A small network was shown many inputs. Here are its activations along a few directions, one row for each input.
Each table varies a few parts of the input and shows all the possible inputs, shuffled.
Descriptions start from the smaller parts, as in this example, which fits no table here: one of 3 separate values, together with either a single point or one of 11 places along a line or (one of 5 places around a ring, together with one of 6 places along a line).
Shared parts are said once, and a part with two or three values counts as separate values.

Other details of the inputs shift rows strongly along three fixed directions, in all tables alike. That doesn't count.

Rows:
x1: .06; .23; -.14; -.09; .06; .11; -.19; -.05; .02; -.20; -.01
x2: .02; -.24; .24; -.51; -.32; .38; -.31; .29; -.05; -.19; -.08
x3: .08; -.07; .05; -.20; .05; .06; -.12; .21; -.28; .02; -.03
x4: .18; .05; .01; -.08; .03; -.02; -.10; .08; -.28; -.04; .03
x5: -.27; -.35; -.01; .17; -.09; -.18; -.21; -.01; .24; .12; .34
x6: -.04; .29; -.25; .09; .25; .04; -.12; -.41; -.17; .12; -.07
x7: -.28; -.27; .02; .06; -.12; -.21; -.16; .04; .21; .14; .45
x8: .04; .24; -.14; -.13; .13; .12; -.19; -.17; .01; .02; .00
x9: -.24; -.05; .16; .45; .21; -.29; .83; -.18; .30; .28; -.06
x10: -.03; .28; -.26; .14; .19; .03; -.11; -.29; -.16; -.09; -.08
x11: -.38; .15; .15; .42; .12; -.15; .76; -.15; .45; .26; .07
x12: -.02; .38; -.16; .30; -.21; .03; .57; -.10; .05; .22; -.43
x13: .12; .14; -.16; -.13; .19; -.10; .00; -.21; -.30; .14; .02
x14: .17; .04; -.06; .07; .13; -.01; -.09; -.05; -.29; -.04; -.06
x15: .23; -.23; .19; -.37; -.04; .20; -.32; .45; .05; -.19; -.11
x16: .10; .15; -.24; .04; .32; -.10; .03; -.38; -.32; .14; -.07
x17: .08; -.08; -.02; -.05; .15; .06; -.12; .07; -.29; .01; -.12
x18: .13; .13; -.17; -.09; .14; -.11; .02; -.10; -.30; -.06; .02
x19: .22; .15; .03; .03; -.13; -.02; .53; .00; .18; .27; -.51
x20: .24; -.04; .04; -.04; .07; .04; -.20; .09; -.13; -.15; -.12
x21: -.07; .34; -.28; .06; .10; -.02; -.02; -.24; -.29; .01; .06
x22: .06; .00; .01; -.37; -.21; .19; -.13; -.08; -.08; -.27; -.02
x23: -.27; -.37; .15; -.18; -.11; -.11; -.03; -.20; .27; -.03; .44
x24: -.05; -.36; .11; -.06; .16; -.26; -.06; .00; .36; -.05; .37
x25: -.24; -.26; .12; .29; -.02; -.14; -.19; .04; .27; -.09; .34
x26: .27; -.01; -.03; -.24; .07; .03; -.16; .12; .02; -.27; -.06
x27: .12; .11; .06; -.11; -.10; .22; -.34; .19; .05; -.19; .00
x28: .12; .14; -.25; .08; .26; -.11; .03; -.25; -.31; -.06; -.08
x29: -.08; -.41; .06; .12; .11; -.32; -.06; .04; .26; -.18; .28
x30: -.35; -.33; .13; .21; .08; -.09; -.17; .08; .23; -.01; .29
x31: -.07; .21; .10; .05; -.35; .17; .44; .29; .04; .31; -.35
x32: -.02; .24; -.09; .05; -.03; .08; -.15; -.02; -.27; .02; .07
x33: -.03; .24; -.17; .22; .09; .08; -.14; -.19; -.29; .02; -.02
x34: .18; -.03; .38; -.28; -.75; .33; .34; .41; .30; -.02; -.40
x35: -.37; -.36; .09; .24; .00; -.10; -.16; .11; .14; .05; .32
x36: .37; -.02; .31; -.15; -.43; .16; .32; .54; .37; -.03; -.43
Each input here is: one of 4 separate values, together with either a single point or (one of 2 separate values, together with one of 4 places along a line).
Which other rows agree with x9 in the choice among 4 separate values? List them by row number. -> x2, x3, x11, x15, x17, x30, x31, x35
Which other rows does x5 become when the choice among 2 separate values takes its other values? List them by row number. -> x16
Which other rows does x22 become when the choice among 4 separate values takes its other values? List them by row number. -> x2, x23, x34
Which other rows does x12 become when the choice among 2 separate values takes its other values? List them by row number. -> x28
